Each row below is a small network's average activation on inputs in which a field has the value named, seen along a few directions.
Related values have similar rows: they may be neighbours, one step apart, or belong to one group.
In the rows, 500 means zero.
Strong random noise was added to every row along 4 fixed directions; ignore it. To show where, here is one row again and again, with new noise each time:
582	414	484	621	527	397	533	519	472	581	483	516	404	478	572	546	525	430	450	438
613	453	476	747	562	405	433	573	428	489	321	548	496	304	699	829	601	374	215	367
481	221	483	733	559	323	363	383	540	827	489	460	344	462	654	457	586	273	344	386
602	630	567	555	344	278	628	705	474	462	436	305	438	595	369	403	532	719	619	431
520	558	555	611	458	417	404	556	484	464	252	376	552	412	606	700	583	568	273	363
595	386	462	586	563	441	572	487	465	583	539	583	383	491	578	536	491	395	488	470


Values of LEF:
refom: 409	638	617	562	408	513	328	566	493	371	113	284	611	322	562	731	589	688	152	351
ludef: 710	213	320	487	693	547	814	499	391	549	871	869	237	511	531	532	393	225	714	646
paga: 490	636	483	582	466	304	614	745	574	430	603	441	619	555	283	254	535	554	730	540
mip: 403	454	537	715	408	350	314	596	659	685	548	297	574	591	373	178	628	489	568	436
teda: 492	413	491	594	465	399	484	533	488	547	467	378	423	471	517	557	576	464	356	426
bom: 512	752	520	610	324	434	255	567	398	381	395	457	651	333	447	750	654	568	427	497
rugab: 385	655	560	448	306	564	219	389	477	448	402	392	640	455	410	498	618	654	438	503
fodo: 357	520	586	415	452	471	472	548	529	458	350	306	528	484	531	509	502	568	374	455
tugan: 530	569	406	399	762	768	579	468	522	368	665	852	649	434	582	582	336	315	601	684
LEF is arranged as 3 separate groups.
List the group mates of refom, in the order listed.
> ludef, teda, fodo
List the group mates of rugab, in the order listed.
> bom

Values of SUVU:
ber: 306	392	595	676	434	276	214	472	710	824	495	220	621	675	459	176	712	394	526	353
tam: 636	641	493	705	304	363	414	698	287	294	393	473	470	234	416	736	655	673	370	457
vef: 428	788	537	408	313	498	328	475	365	256	393	477	673	302	380	684	574	637	449	543
fitur: 604	409	494	258	686	894	757	462	394	250	559	810	406	488	648	680	329	501	434	601
buse: 236	438	509	110	656	909	412	80	636	446	323	561	663	469	677	761	215	465	238	460
tepof: 678	301	471	705	503	305	614	658	476	644	533	481	289	536	518	537	579	463	543	410
makin: 411	572	544	121	684	878	579	251	640	384	610	719	679	724	558	412	233	523	663	622
zeli: 473	404	432	946	586	220	278	567	598	850	559	442	481	424	567	206	694	212	462	493
pudif: 628	655	475	560	359	306	670	767	404	410	316	269	434	476	461	656	572	668	447	467
SUVU is arranged as 3 separate groups.
List the group mates of tam, in the order listed.
> vef
List the group mates of zeli, in the order listed.
> ber, makin
